A small network was shown many inputs. Here are its activations along a few directions, one row for each input.
In each table, some parts of the input vary, and every possible input appears once, in random order.
A made-up example of a description, with smaller parts first: one of 5 places around a ring, together with either a single point or one of 11 places along a line or (one of 3 separate values, together with one of 6 places along a line).
Shared parts are said once, and a part with two or three values counts as separate values.
In the rows, 128 means zero.

Other details of the inputs shift rows strongly along two fixed directions, in all tables alike. That doesn't count.

Rows:
row 1: [119 144 155  76 108  82  25 134 148 102 142 103 225 151]
row 2: [115 101 102 124 148 118  86 170 125  73 123 113 177  59]
row 3: [127 216 149 176 103 135 176  77  92 161 131 132  76 149]
row 4: [155 177 169 131  89 140 171  75 116 181 144 103  75 193]
row 5: [ 97 208 167 128  89  71  66 104  88 139 129 151 139 153]
row 6: [154 179 159 139 101 137 174  74 110 191 138  99  83 191]
row 7: [133  81 104 166 155 173 171 139 119  99 120 113  99  64]
row 8: [157  32 116 126 163 199 195 140 128 102 116  95 117  99]
row 9: [136  54  96 175 165 191 183 135 123  98 118 110  82  55]
row 10: [ 91 199 151  99 101  81  91 102 156 156 137 156 156 178]
row 11: [117 201 171 171  93 119 175  83  86 158 142 145  64 159]
row 12: [126  78 116 144 147 178 173 151 101  92 134 130  94  74]
row 13: [176  30 115 128 151 200 200 137 130 104 124 113 103  98]
row 14: [121  77 106  94 155 103  73 198 163 100 113 160 176  99]
row 15: [123 195 138 139 100 135 174  92 132 187 133 162  62 201]
row 16: [ 93 165 125 105 120  77  21 140 100 109 128 135 199 112]
row 17: [ 90 165 125 120 121  59  13 139 128 107 152 120 211 108]
row 18: [ 93 167 118 113 117  58  29 132 126 102 151 120 198 111]
row 19: [117 194 159 169  90 105 174  69 100 152 148 138  57 157]
row 20: [ 89 152 128  67 118  67  26 165 166 132 134 139 202 136]
row 21: [ 79 146 144  79 118  56  35 159 168 114 121 150 214 137]
row 22: [145  68  94 120 162 171 173 161 150 123 119 161  93 106]
row 23: [118 197 154 172  96 125 165  66 103 161 159 137  62 156]
row 24: [143 149 151  88 112  58  11 155 141 111 135 117 216 155]
row 25: [133  76  86 131 161 180 176 165 146 123  98 138 101 109]
row 26: [130 153 140  80 103  78   5 156 140 107 143 105 221 165]
row 27: [127  76 100 150 155 165 180 142 105  99 132 122  99  71]
row 28: [138  64  99 152 161 200 187 146  91  95  94 126  84  57]
row 29: [147 197 149 118  98  81  71  90 136 151 130 112 187 175]
row 30: [160 185 158 143  98 141 174  74 117 185 124  94  83 185]
row 31: [174 184 147 150 114 134 168  73 109 182 139 121  87 197]
row 32: [121  58 119 115 149 158 181 169 149 130 106 139  90 101]
row 33: [176  45 100 139 157 208 191 156 123 104 102  92  98 109]
row 34: [129  44  94 170 168 187 184 133 116 103 132 116  81  62]
row 35: [117  82  88  96 162 114  78 178 171  98 105 145 206  82]
row 36: [146 153 139  82 115  71   9 148 142 111 146 116 218 155]
row 37: [170  28 122 134 146 196 194 166 120  99 110 102  88 114]
row 38: [132 147 129  91 118  84  21 155 133 117 136  99 220 160]
row 39: [105  85 123 117 139 101  83 177 120  69 133 127 167  68]
row 40: [143 206 127 154 121 128 178  83 137 193 118 163  72 185]
row 41: [144  71  87 129 175 168 178 159 144 132 114 154 102 106]
row 42: [126 186 154 148 100 112 188  80 139 189 125 176  75 183]
row 43: [186  67 105 135 160 181 169 144 127 112 109 103 114 110]
row 44: [109  76  85  93 163 127  80 197 154 103 115 138 183 105]
row 45: [128 193 133 149 116 121 189  70 136 197 132 166  87 182]
row 46: [147  67 134  97 133 111  76 166 145  87 123 113 199 106]
row 47: [164  41 116 133 159 205 204 135 132  99 102  90 109  97]
row 48: [120 206 147 171 105 131 175  75  86 166 145 137  75 156]
row 49: [100 213 146 130  87  67  74  88 116 131 163 133 137 152]
row 50: [132  38 101 131 157 185 201 180 142 115 101 149  75 104]
row 51: [128 190 141 140 103 124 184  72 141 189 136 174  78 183]
row 52: [121  44  96 125 176 191 214 149 148 118 107 139  99  92]
row 53: [125  72 113 135 146 182 163 142  89  96 117 140  87  76]
row 54: [133 188 181 106  82  75  77 109 129 159 137 101 152 188]
row 55: [103  79 125 128 141 105  73 173 128  74 135 123 167  67]
row 56: [150  70 112  99 150 124  79 158 141  97 127 106 208 103]
row 57: [115 198 142 144 114 132 193  70 142 183 115 148  83 180]
row 58: [117 194 140 136 113 124 184  85 133 206 131 143  71 185]
row 59: [114  98  97 124 145 115  82 161 132  71 125 109 173  60]
row 60: [107  90 110 111 141 116  81 170 122  69 143 124 168  68]
row 61: [122 200 140 140 111 128 183  84 138 200 117 139  70 179]
row 62: [112 185 163 181  97 108 150  67 108 160 150 137  65 156]
row 63: [ 96 204 151 145  95  74  58  84 123 142 164 132 139 151]
row 64: [131  65 145  91 134 120  81 167 146  78 119  99 194 109]
Each input here is: one of 4 places along a line, together with either one of 6 places along a line or (one of 2 separate values, together with one of 5 places around a ring).
Changing only the place on the line of 4 turns row 57 into row 52. The same change can be made to row 35. Which row results?
> row 45
Changing only the place on the line of 4 turns row 59 into row 49. The same change can be made to row 40. Which row results?
> row 22
Change only the choice among 2 separate values in row 57. List by row number the other rows that result.
> row 47
Change only the place on the line of 6 in row 49. List by row number the other rows that result.
> row 12, row 23, row 53, row 60, row 63

Rows:
row 65: [122 160 127 133 122 110  85 129 105 113 122 110 156 113]
row 66: [142 138 124 125 125 110  87 116 129 120 146 117 168 132]
row 67: [151 143 130 133 122 108  80 129 118 119 130 106 160 131]
row 68: [105  93 102 106 156 120  94 167 150  98 107 138 187  80]
row 69: [108  89 125 127 140 125 140 150 137 109 121 157 121  92]
row 70: [133 132 133  86 121 117  92 153 147 140 120 134 156 163]
row 71: [102 203 160 143  89  83  96  83 105 139 162 144 121 157]
row 72: [123 104 107 132 145 153 136 127 115 101 130 118 137  87]
row 73: [130  81 102 112 153 119  83 164 159 100 130 107 181  93]
row 74: [ 97 217 142 139 104  90 106  84 131 166 137 126 133 157]
row 75: [145 153 131 139 127 122 154 102 147 156 124 143 118 159]
row 76: [159 112 104 141 147 168 183 128 134 153 118 142  82 147]
row 77: [131 141 151 122 109 129 155 107 140 155 133 110 109 166]
row 78: [110 107 130 157 130 148 184 119 124 129 136 135  64 106]
row 79: [145  75 134 109 134 154 139 136 124 106 132 106 138 121]
row 80: [134 116 138 167 122 155 177 124  90 113 132 127  64 107]
row 81: [113 162 131 134 118 117 141 125 118 154 135 166  88 148]
row 82: [164  99 150 141 123 172 186 121 102 132 117 100  81 141]
row 83: [109 157 106 113 135 113  92 145 131 138 118 145 157 133]
row 84: [139  78 133 101 137 145 150 151 154 119 109 129 140 128]
Describe the family of inputs behind these rows.
> one of 4 places along a line, together with one of 5 places along a line
Changing only the place on the line of 5 turns row 66 into row 73. The same change can be made to row 71. Which row results?
> row 78
Change only the place on the line of 5 in row 79. List by row number the other rows that result.
> row 70, row 77, row 82, row 84
Change only the place on the line of 4 in row 65. List by row number the other rows that result.
> row 67, row 80, row 82

Rows:
row 85: [137  95 123 114 136 132  95 171 116  84 111 135 149 104]
row 86: [144 152 133 107 117 110  79 146 117 139 130 148 152 163]
row 87: [124 234 151 122  98  70  80  68 152 161 143 111 189 187]
row 88: [142 134 111 180 138 178 221 100  91 138 114 140  43 102]
row 89: [ 86  58  85 125 168 121  71 194 144  67 141 114 169  34]
row 90: [125 130 115 197 139 168 196  94  92 124 122 121  56  81]
row 91: [110  29 118  91 151 126  93 184 137  61 137 130 174  56]
row 92: [145  97 152 124 123 161 203 115 138 155 120 144  74 156]
row 93: [162  99 135 144 127 168 214 119 137 169 122 123  46 166]
row 94: [133  58  98 113 155 136  83 190 108  71 135 133 156  69]
row 95: [133 149 144 159 108 145 201 103 108 157 150 141  31 154]
row 96: [156 134 108 154 142 188 218 110 109 171 114 156  53 149]
row 97: [ 98 232 144 103  94  52  47 122 160 179 133 150 169 196]
row 98: [120  65  84 106 169 139  80 199 133  63  97 135 185  57]
row 99: [136 108 151 145 117 162 207 113 115 124 114 142  71 138]
row 100: [155  80 144 123 133 159 197 114 145 154 122 123  89 149]
row 101: [103  63  99 117 157 133 111 172 132  67 114 130 174  44]
row 102: [148 150 127 163 126 166 239  85 140 202 118 132  30 177]
row 103: [121 165 124 174 121 160 232  88 113 173 141 148  17 145]
row 104: [ 90 224 182 149  70  52  65  72 106 131 159 122 154 150]
row 105: [100  97 145 130 124 111 107 125 122  95 157 123 139  84]
row 106: [149 110 120 141 140 176 213  79 155 155 131 114  91 142]
row 107: [121 126 114 148 136 165 207 125 136 152 121 152  50 141]
row 108: [ 92  53  97  95 162 121  86 179 148  71 130 136 189  46]
row 109: [107 113 124 181 134 162 201  94 108 114 128 122  78  73]
row 110: [150 210 145 116  94  76  46  93 126 154 158 116 179 200]
row 111: [156  37  95  89 165 136  67 202 135  86 119 116 193  91]
row 112: [142 144 139 146 128 155 227  69 145 197 119 134  63 172]
row 113: [116 117 128 139 135 163 214 102 137 149 120 156  70 135]
row 114: [ 95 212 180  94  78  47  52  99 142 150 147 154 171 196]
row 115: [155 137 118 154 139 177 209 114 113 157 100 145  68 134]
row 116: [134 233 169 109  83  58  40 114 118 157 128 143 174 196]
row 117: [130 115 130 133 136 166 214 105 147 167 112 151  75 145]
row 118: [155 108 154 145 119 173 228 109 121 149 109 138  60 153]
row 119: [149  35 101  97 151 146  96 184 169  83 132  94 169 101]
row 120: [158 114  99 136 153 155 135 125 136 115 119 101 150 108]
row 121: [125 109 137 179 124 162 208 109 104 133 154 123  27 113]
row 122: [113  34 117  99 148 119  75 195 128  42 122 121 196  44]
row 123: [121 121 102 185 148 167 181 107  93 128 138 130  62  87]
row 124: [153 115 125 145 130 172 186 126  98 134 127 152  61 147]
row 125: [152  33 114  93 157 142  92 176 158  62 126  88 210  83]
row 126: [116  50 100 128 159 123  54 190 108  55 143 114 171  46]
row 127: [133 204 170 104  84  68  70  71 156 163 158 114 178 207]
row 128: [116 239 164 130  78  45  34 101  98 137 144 139 164 166]
row 129: [116 217 132 115  98  69  58  96 169 165 147 114 174 190]
row 130: [ 85 107 121 137 141 119 115 121 131 102 147 127 144  68]
row 131: [146  51  67 103 177 152  75 180 150  77 124 103 206  72]
row 132: [114 214 166  96  81  51  41 129 150 168 141 144 161 208]
row 133: [108  46 127  62 139 158  65 214 107  67 105  58 189  80]
row 134: [103 238 170 152  78  43  28  87  96 131 153 121 159 150]
row 135: [148 136 135 153 133 161 227  86 134 173 108 125  77 153]
row 136: [127 241 145 117 103  55  47  98 132 173 123 128 189 184]
row 137: [ 89 238 159 120  89  61  81  89 134 154 126 154 165 180]
row 138: [190 112 130 162 133 189 217  92 111 139 129 102  67 147]
row 139: [120 101 120 110 145 132 130 155 149 117 102 137 161 110]
row 140: [131 213 180 110  85  56  75  91 139 169 133 122 173 205]
row 141: [ 97  65 105  77 154 171  94 197 113  87  96  65 178  70]
row 142: [180 110 136 150 134 170 199 115 109 150 112 118  74 147]
row 143: [117  71  74 120 170 140  90 185 117  78 126 138 162  53]
row 144: [125 231 131 111 107  59  40 103 131 178 136 138 189 190]
row 145: [115  45 109  86 150 125  75 215 154  71 124 132 165  90]
row 146: [117 175 113 127 127 117 104 127 117 140 128 158 133 148]
Describe the family of inputs behind these rows.
> one of 2 separate values, together with either a single point or (one of 5 places around a ring, together with one of 6 places along a line)
Changing only the choice among 2 separate values turns row 130 into row 105. The same change can be made to row 106. Which row results?
> row 127
Changing only the choice among 2 separate values turns row 103 into row 95. The same change can be made to row 90. Which row results?
> row 134
A walk changes only the place on the line of 6. It starts at row 138 and steps to row 142. List the rest of the walk in order.
> row 116, row 85, row 128, row 134
Change only the place on the ring of 5 in row 118. List by row number the other rows that result.
> row 86, row 92, row 116, row 132
Change only the choice among 2 separate values in row 140. List by row number the other rows that result.
> row 135
